A small network was shown many inputs. Here are its activations along a few directions, one row for each input.
In each table, some parts of the input vary, and every possible input appears once, in random order.
A made-up example of a description, with smaller parts first: one of 5 places around a ring, together with either a single point or one of 9 places along a line or (one of 3 separate values, together with one of 4 places along a line).
Shared parts are said once, and a part with two or three values counts as separate values.

Other details of the inputs shift rows strongly along three fixed directions, in all tables alike. That doesn't count.

Table:
R1: [  7 -15   1   0 -12   2  11   9  14   7   7  -5   5]
R2: [ -1   1 -11  12  23   1   0  -6   3 -35  23 -19  -3]
R3: [-17  -6  29  42 -30  17 -17   5 -18 -32 -15  36 -18]
R4: [  1   1  -8  -6  30  -7  -3  -1  -5  -6  23 -17  25]
R5: [ -5  57  -3 -17   0 -39  -9  -7 -33  50  -1  -7   0]
R6: [-12   0  -8   9  24  14  -6 -20   8 -52  24   0   7]
R7: [-21   3  33  40 -42   2  -3  27 -15 -29 -27  44 -37]
R8: [  3 -14 -24  -6  20  -2   0  -6 -12 -21  27  -2  19]
R9: [-20  60 -14 -36  10 -49  -6   2 -24  41 -15 -24 -20]
R10: [ 16  -1   9 -22  -1  12  12 -11  40  39 -25 -14  17]
R11: [ -3 -14  18  27 -15   3  -9  28 -31 -13  -6  32   2]
R12: [  0  29 -11 -35  20 -27  -7   2 -23  25   1   3   7]
R13: [-12  12 -10 -24  11 -20   0   3 -21  -4  16   5  -2]
R14: [ 24   7   1 -17 -20  20  12 -16  60  41 -44 -18 -17]
R15: [ -5 -17   4  12 -21  -4   1  22 -29  -9   1  23 -12]
R16: [ -3  30   0  15  -3 -24 -10   4 -43  29  17  -1   1]
R17: [ 15 -30   2   3   2  20   9  -7  43   6 -11 -14   9]
R18: [  9 -13  -7 -13   0  -6   8   1   4  12   2 -16   1]
R19: [ 12   1 -11  -1  -1   7  -8  -5  16  23 -17 -20 -14]
R20: [ -4 -21   8  -2  -3   8  11  -4  12 -20  10   7   3]
R21: [ 18 -30   0  18 -15  35  25  -9  49  24 -27 -20  -8]
R22: [ -7 -11  12   0   2   8   3  -3  20 -18  -3   6   6]
R23: [ -1  14  11  15 -31 -13 -13  29 -17  18 -31  11 -41]
R24: [ -4  -9  12   3 -26  -3  -2  14 -17   0 -17  36  -7]
R25: [  9 -15   8 -12 -20  20  20  -5  44  13  -7  -4   8]
R26: [  6 -12 -20  -3  32   5  -1  -6 -12 -27  33  -3  26]
R27: [  1  10 -10 -24  36   0  -1 -16  -4 -20  25  -8  32]
R28: [ -6 -12 -13  24  30  22 -15 -23  -7 -46  35 -14  12]
Each input here is: one of 2 separate values, together with either a single point or one of 5 places along a line or one of 8 places around a ring.
Q: Changing only the choice among 2 separate values turns R25 into R1. The same change can be made to R14. Which row results?
A: R23
Q: Which other rows does R28 become when the place on the line of 5 takes its other values? List them by row number.
A: R2, R19, R21, R23

Table:
R29: [  0  31 -14 -23  13 -22  -5  -2  -8  20  -5 -17  -7]
R30: [  9 -12  19   0 -35   8  -1  18   6  34 -38  23  -9]
R31: [  4  10  -3  -9   5 -11  -6   0  -9  31  -7 -11   3]
R32: [  8  -4   1  27 -17  18  -3 -11  -3  -4   8  12   0]
R33: [-14 -10   7  29  -5   3 -12  10 -20 -32   6  12 -15]
R34: [ -4  -3  11  12 -17 -14  -3  27 -21   5  -2  14  -8]
R35: [ -4  12   2  -6   8 -13   2   0  -6   0  12  -5  10]
R36: [  8  -6 -16  -7  26   7   9 -16  25 -19  25 -29  12]
R37: [-11   7   1  -2  11   0  -8  -4  -6 -27  13   8   8]
R38: [ -3   0  -9   1  19   1   2   1 -15 -22  19   4  10]
R39: [ -3 -13   8   9  -2  16  -4  -3  11 -28   2  10   1]
R40: [  8 -29  -3  -2  -3  25  18 -13  28  -3   3  -5  14]
R41: [  1   6  -3  -1  -9 -18  -5  21 -26  13 -10  12  -9]
R42: [-13  -3  17  25 -13   3   0  15 -11 -31   6  15  -9]
R43: [  2   0 -15 -14  10  -1   5 -11  15   4   5 -21  -6]
R44: [ -3  24 -15 -31  14 -23   1  -9   1  24   0 -25  -6]
R45: [  8 -25  15   9 -41   7   8  17   6  27 -33  19 -15]
R46: [  3 -26   4  26  -3  26   5   0  12 -42   6  11  -3]
R47: [  6   2   1 -13 -14   6  12  -8  26  33 -22  -7  -6]
R48: [ -6  -5   3   8   8  -1   4   6  -9 -21  24   4  13]
R49: [ 11 -24  -3  16  12  37   8 -26  40 -21   6 -18  14]
R50: [  8  -2  -5  -4   0  -6  -5   3  -4  30  -9 -10  -2]
R51: [ 16  11   4 -16 -20  -6   5   1  12  55 -42   3 -13]
R52: [  3  13 -18 -33  19 -11   9 -23  14  21   9 -25  11]
R53: [-14  22  -2 -11   5 -28 -20  14 -32  -7   4   3 -15]
R54: [ 10 -16  11  -1  -9  21   5  -9  25   3 -13  11   9]
R55: [ 17 -10  -4   1   0  28  14 -17  40   4 -15  -7   9]
R56: [-21  16  18  18 -11 -21 -17  20 -46  -2  -7  23 -12]
R57: [ -6  -6   1  -1   4  -7 -10  13 -25 -18  13  16   3]
R58: [-12   6   5  14   8   4  -6  -2 -10 -16   9   2   2]
R59: [-10  32 -17 -22  37 -25  -2 -10 -10 -10  32 -23  16]
Q: What do these inputs look like to the network?
A: either a single point or (one of 5 separate values, together with one of 6 places along a line)

Table:
R60: [ -5 -10  -4   8  -1 -13   0  18 -30 -25  18  20  -1]
R61: [-11   6   0  16  -7  -5  -8   6 -19  -9  11  -1 -14]
R62: [  1  25 -16  -1  34   1   0 -22   6 -10  29 -27  19]
R63: [-18  16  -3   7  22 -20  -7   6 -19 -20  21 -16   2]
R64: [-13   2   5  -7  -1 -13   3  17 -24 -31  11  30  -5]
R65: [ -8   6 -12 -28  29  -5   0 -21  -6 -20  22   0  17]
R66: [ -1  -9   4   6 -23  -3  -1  15 -12  24  -5  10  -2]
R67: [-21  -2  22  22  -6  -1  -4  17 -12 -25  -2   8 -11]
R68: [ -1  -3 -14  -1  19   2   6 -21 -10  -9  28  -4  23]
R69: [ 11   2   7 -17  -1   6   5  -4  14   8 -10  12  14]
R70: [ 10  14 -32 -33  26 -20  13 -12   0  18  25 -29  17]
R71: [  0  23  -8  -6   2 -22 -13 -11 -15  23  -8 -13 -14]
R72: [ -2   8   6  12 -22   0   0  -7  -1  31 -24   2 -18]
R73: [ -6  17 -17 -10  22 -30 -10  -5 -37   7  25  -6  11]
R74: [  9  -9  10   1 -12 -10   0  23  -5  32 -19   2  -3]
R75: [ -9 -12   7  15  -3   9   4  -6 -13 -26  16  20  11]
R76: [ -9  -4  15  -4  -6 -12   2  20 -13   8  -8   8   3]
R77: [ -9   6   1 -13  20  -7  -4  -3  18 -22   3 -12   4]
R78: [  8  -4 -12  -1   6   3 -22  13 -27  12 -29  16  -6]
R79: [  9  -1  -1   1  13  26   4 -24  39 -27   5  -7  13]
R80: [  8   6 -12 -17  -2 -20  -7   8 -15  43   0 -11  -2]
R81: [  3  -9 -10 -10   3   3  16  -2   3 -14  15   0   8]
R82: [  2   7  19  19 -17  17   3   0  18  10 -22   6  -6]
R83: [  6  23   3 -15   0 -11   1   3  -9  30  -5   2   9]
R84: [ 16 -11  -3  17  13  30   2 -24  32 -22  12 -13  15]
R85: [ 32 -25   4  12  -4  33  15 -11  38  22  -7  -2  24]
R86: [ -2  -8  -7  -1  18  24   3 -33  34 -32   9  -6  11]
R87: [-15  -5   5   6  16 -15   0  16 -30 -25  26   5  16]
R88: [-15  -1   8  20 -16   2   5  11  -8 -30  -1  14 -19]
R89: [  7  -4  -4 -19  -6   0  17   0  14   7  -4   2  -1]
R90: [ -5 -17  15  15 -22  20  -3   3  21 -23 -15  18 -15]
R91: [  8  12   9   4 -14  -5   0  11 -14  31  -8  12   6]
R92: [ -1  14 -10 -28   0 -18  -3   5 -11  37  -1  -9   0]
R93: [ -4   2   0  21 -14  -3   0  16 -13  -4  -5   6 -25]
R94: [ -7  15   3  -3 -14  -8  -7   7  -3  22 -15  -7 -21]
R95: [ -2   0 -10 -30  22  -6  -2  -6   0 -14  23  -5  12]
R96: [ -6  -7   3  21  15   6  -1   6  -6 -27  15  -7  -3]
R97: [ 15 -24  12   7  -8  37  17 -11  38  -5  -7  12  24]
R98: [ -8   4   1  18  -7  -7 -12  11 -24  -6  12  -3 -19]
R99: [ -4   8  -2 -25  -9 -13  -4   9  -6  27  -5   2  -3]
R100: [ -1 -18  16   3 -28  15   8  -4   9  12 -20  24  -1]
R101: [ -2  24  -2 -16 -15 -13   6   5   6  21 -23  -4 -24]
R102: [ 15   3 -15 -28  11 -11  -1 -20  -1  40  -2 -20  11]
R103: [  6  14   2   9 -16  -5  -4  -3  -6  37 -24  -3 -22]
R104: [ -8  20 -20 -27  26 -11  -8 -19   8  -7  21 -30   2]
R105: [  1   4   2   2 -16 -10 -17  11  -8  21 -14  -4 -23]
R106: [ -5 -13  12   9   0 -14  -8  26 -25 -10   3  13   3]
R107: [  5  11   4 -22   4  -1   7  -8  35  26 -23 -26  -2]
R108: [ 17 -26 -15  13  20  43  -9 -19  24 -26 -13  -8   4]
R109: [ 15 -20 -17   8  16  22  11 -19  31 -31  18 -18   5]
R110: [-10  10  14  18   1  10  -4  -3  -3 -35   9  10   2]
R111: [-10   6  16  20 -26   4  -2  -1  -4   8 -22  13 -21]
R112: [ 10   2 -18  -4  -3   2  14  -9  27  21 -11 -23  -8]
R113: [-27  30  -8  -8  18 -23 -14 -11 -26 -23  19  -2  -3]
R114: [ 10   0   0 -38   7  -9   7   4  25  29 -16 -11  10]
R115: [  8   1   3  -8 -20   6  10   1  31   9 -30   5 -20]
R116: [-11 -12  18  29 -10  -2 -11  20 -12 -23  -7  11 -14]
R117: [ 11 -35  14  -5  -9  27  19  -2  44  10 -18  -1  17]
R118: [ 10 -34   4  24 -24  14  11  14  -2 -12  -4  21  -5]
R119: [  2  -4  15  39  -8  19  -2   4  -2 -20   4  10  -3]
R120: [  8 -11 -12 -15  10  -6  -6   0  -7  10  13 -11   7]
R121: [ -4   0   8  18   0  -9 -14  16 -35 -19  15  26  13]
Q: What do these inputs look like to the network?
A: one of 2 separate values, together with either a single point or (one of 5 separate values, together with one of 6 places along a line)
Q: Changing only the choice among 2 separate values turns R109 into R60. The same change can be made to R61. Which row results?
A: R66
Q: Changing only the choice among 2 separate values turns R110 into R97. The same change can be made to R105. Which row results?
A: R120
Q: Start at R71 and move only the place on the line of 6, one step at a time. The first step leads to R103. Which rows follow, in order?
A: R72, R111, R113, R86
Q: Which other rows does R112 become when the place on the line of 6 takes its other values? List them by row number.
A: R88, R93, R101, R109, R115
Q: Which other rows does R97 become when the choice among 5 separate values takes its other values? List them by row number.
A: R89, R99, R100, R117
Q: Which other rows does R90 become when the choice among 2 separate values takes its other values? List them by row number.
A: R95
Q: Which other rows does R117 become when the choice among 2 separate values takes its other values? List them by row number.
A: R107
